A small network was shown many inputs. Here are its activations along a few directions, one row for each input.
In each table, some parts of the input vary, and every possible input appears once, in random order.
Descriptions start from the smaller parts, as in this example, which fits no table here: one of 8 places around a ring, together with either a single point or one of 9 places along a line or (one of 2 separate values, together with one of 6 places along a line).
Shared parts are said once, and a part with two or three values counts as separate values.

Other details of the inputs shift rows strongly along two fixed directions, in all tables alike. That doesn't count.

Rows:
R1: [-2.46 -0.43 -0.01 -0.97  1.81 -3.96 -2.84  1.60 -0.36  1.25 -2.14  0.94
  1.40]
R2: [-5.31  2.31 -1.99 -1.79  3.09 -3.56 -2.82 -0.27  0.63  3.52 -2.30 -1.13
 -0.13]
R3: [ 2.73  6.52 -5.35 -3.90  2.92 -4.89 -3.04  0.89 -2.82 -3.23 -0.69 -5.02
 -1.20]
R4: [ 0.78  6.15 -5.08 -3.15  1.84 -3.04 -4.76  0.85 -3.12 -2.64 -1.23 -6.50
 -0.54]
R5: [-1.25 -2.23  2.96  1.02 -3.02 -0.25  1.47 -3.20 -0.10  0.36  0.72  2.01
 -1.05]
R6: [-2.41 -1.80  2.11  1.15 -1.87  0.87  1.01 -1.48  1.32 -0.76 -0.23  4.36
 -0.41]
R7: [ 6.15  0.08  0.00  0.48 -1.12  4.78  0.46 -1.87 -3.92 -3.89  4.01 -6.16
 -2.18]
R8: [-0.01 -3.13  2.33  0.59  1.59  0.01 -0.76  1.32  0.45 -0.26  0.30  1.86
  0.85]
R9: [ 0.77  6.02 -4.50 -2.74  2.49 -2.52 -4.64  0.46 -2.88 -1.79 -1.44 -6.03
 -0.56]
R10: [-2.69 -2.65  1.37  2.12 -2.37  0.86  1.57 -1.72  2.28  0.60 -0.53  4.78
 -0.74]
R11: [-2.49 -2.23  3.10  1.01 -0.43  0.84  1.00 -2.08  2.41  0.21  0.19  5.22
 -0.50]
R12: [ 3.16 -3.74  1.98  0.97 -1.05  1.61  0.58 -0.18 -2.54 -1.63  1.84 -0.99
 -0.12]
R13: [-4.10  0.83 -2.48 -0.25  0.40 -1.66 -1.35  0.06  1.18  3.53 -2.08 -0.52
 -0.69]
R14: [ 0.25 -1.45  0.16  1.64 -0.64  1.85  3.48  0.44  1.13  0.44  0.67  1.93
 -1.91]
R15: [ 4.23 -0.55  1.51  1.46 -1.06  4.75  2.03  0.74  0.09 -1.77  2.95 -0.68
  2.20]
R16: [-1.28 -4.45  3.41  1.41 -0.25  1.35  0.89  1.68  1.08  0.61  0.38  3.54
  0.60]
R17: [-4.81  0.74  0.25 -1.17  1.08 -3.62 -0.72  0.76  3.05  6.74 -2.43  2.45
  3.77]
R18: [ 6.13  3.09 -0.49  0.66 -0.75  2.69 -1.51 -1.59 -3.24 -8.36  1.83 -2.27
 -1.11]
R19: [ 4.68 -0.54  0.96  1.75 -1.00  5.16  2.13  0.51  0.30 -1.77  2.23 -1.39
  1.86]
R20: [-3.87 -1.75  0.05 -0.85  0.40 -3.78 -1.68  1.80  1.32  2.73 -3.03  2.03
  1.21]
R21: [ 0.10 -2.90  0.66  1.43 -0.27  0.45 -0.09  1.41  0.35  0.05 -0.30  1.22
  0.38]
R22: [ 5.52 -1.32  1.78  0.59 -1.99  4.64  2.38 -1.26 -1.23 -0.01  3.24 -2.15
  1.58]
R23: [ 0.35 -1.14  0.84  0.70 -0.18  1.73  3.34  0.71  1.23 -0.04  0.48  1.65
 -2.00]
R24: [ 2.25  1.09 -0.80  0.84  0.23  3.47 -0.33  0.14 -1.06 -2.43  0.83 -3.36
 -1.72]
R25: [-2.09  2.18 -2.31 -2.87  0.26 -5.39 -0.07 -0.68 -1.14  2.76 -1.39 -2.14
 -1.19]
R26: [-2.00  2.28 -1.64 -1.29  1.82 -3.52  0.37  0.84 -0.25  1.57 -1.62  0.85
 -0.89]
R27: [-3.04  1.55 -0.51 -1.76  1.62 -3.54 -1.12  0.35  2.85  4.87 -1.56  0.89
  3.40]
R28: [ 1.40  0.99 -0.66  0.40 -1.75  0.68 -0.63 -1.42 -0.49 -4.23 -0.28  0.09
 -0.90]
R29: [-1.64 -1.73  1.66  0.89 -0.31  1.26  3.63  0.80  1.26  1.20  0.50  3.36
 -1.48]
R30: [ 0.95 -1.81  0.70  1.65 -1.46  2.73  2.05  0.37  2.19  2.35  1.08  1.18
  2.08]
Each input here is: one of 5 separate values, together with either a single point or one of 5 places along a line.
The inputs of R23 and R19 match in every part but the choice among 5 separate values. If R29 is changed in the same way as R23 into R19, which row does it become? -> R15
Which other rows does R1 become when the choice among 5 separate values takes its other values? List them by row number. -> R9, R17, R18, R26
List by row number the other rows that have the choice among 5 separate values in common with R4. -> R2, R7, R9, R13, R24
List by row number the other rows that have the choice among 5 separate values in common with R21. -> R1, R8, R12, R16, R20
Which other rows does R18 become when the place on the line of 5 takes its other values? List them by row number. -> R6, R10, R11, R28

Rows:
R31: [-0.98 -0.72  1.38  1.88 -1.77  1.94  0.61 -1.06  0.25 -1.57  0.34  2.30
  0.49]
R32: [-0.95 -1.05  1.44  0.34 -0.64  1.63  2.41 -1.31 -0.59  0.88  1.76  0.66
 -3.16]
R33: [ 6.78  5.98 -4.74 -2.03 -0.73 -1.88 -3.78 -1.05 -3.22 -3.48  0.36 -8.27
  1.56]
R34: [-0.73 -1.39  0.63  1.08  0.86  3.27  1.05  1.12  0.70  0.13  0.08  1.07
 -2.09]
R35: [ 0.07 -1.97  1.62  1.60  1.31  2.24 -0.02  0.57  0.31 -0.95 -0.44  2.30
 -0.97]
R36: [-0.60 -1.80  1.61  1.18 -2.54  0.57  1.67 -1.34 -0.43 -1.61  0.38  2.16
 -0.50]
R37: [-0.21 -1.99  1.52  1.28  0.58 -0.56  0.05  0.54 -0.98 -0.68 -0.27  2.18
 -2.10]
R38: [ 3.49  1.95 -1.78 -0.52  2.28 -0.82 -1.41  1.83 -1.88 -2.79  0.40 -1.59
  0.69]
R39: [ 0.80 -3.21  1.60  1.58  1.25  1.56 -0.38  1.36 -0.41  0.92  1.69  0.85
  1.66]
R40: [-8.63  3.49 -2.82 -3.66  2.05 -7.96 -0.89  0.50  2.61  8.44 -4.13  1.07
  1.05]
R41: [ 1.11 -1.61  2.23  0.58 -2.39  2.12  0.30 -0.21  0.15  1.05  0.52  0.97
  2.61]
R42: [ 1.09 -2.82  2.59  0.18 -0.35  1.58 -0.70  0.56  0.90  0.18  1.40  0.80
  2.35]
R43: [ 1.04 -1.71  2.22  0.27 -0.02  0.98  0.92  0.66  1.63 -0.93  0.71  2.24
  1.27]
R44: [-0.10  3.16 -3.78 -1.94  1.72 -2.89 -1.51  2.96 -0.71  0.16 -0.60 -2.89
 -0.29]
R45: [-0.88  2.26 -3.09 -1.91  1.18 -3.45 -1.90  1.40 -1.43 -0.52 -1.78 -2.61
 -2.59]
R46: [ 5.01  5.55 -3.77 -2.54 -0.81 -1.89 -2.69  0.40 -2.83 -4.90 -0.45 -4.36
  1.89]
R47: [ 1.39 -0.28  0.43  1.39 -1.64  1.34  2.42 -1.53  1.41  1.07  1.43  1.36
  0.56]
R48: [ 0.31 -2.66  0.78  1.32  0.78  2.64  1.55  2.01  0.56  1.70  1.02 -1.03
  0.56]
R49: [-0.37 -0.61  0.30  1.38 -1.26  2.48  1.42 -2.79  1.20 -0.09  0.67  1.47
 -0.56]
R50: [ 2.63  2.33 -3.08 -1.62 -1.30 -1.34 -0.68 -2.67 -2.20 -3.41  0.46 -3.26
 -1.36]
R51: [ 0.34 -1.02  1.87  1.20  0.13  2.65  2.39 -0.29  0.27  2.73  1.33 -1.51
  0.45]
R52: [-0.27 -1.78  2.22  1.15 -0.04  1.73 -0.07 -0.19  1.49 -2.04 -0.12  2.04
 -0.10]
R53: [-9.27 -0.09 -0.51 -3.06  0.94 -9.30 -2.44 -0.21  2.77  4.92 -5.80  3.60
  0.64]
R54: [-1.07  0.00  1.13  0.89  0.41  3.38  1.69 -1.27  0.43  0.79  1.05  0.46
 -2.07]
Describe the family of inputs behind these rows. -> one of 4 places along a line, together with one of 6 places around a ring
The inputs of R54 and R51 match in every part but the place on the line of 4. If R34 is changed in the same way as R54 into R51, which row does it become? -> R48
Which other rows does R37 become when the place on the ring of 6 takes its other values? List them by row number. -> R32, R36, R45, R50, R53
Which other rows does R38 become when the place on the ring of 6 takes its other values? List them by row number. -> R40, R43, R44, R46, R47
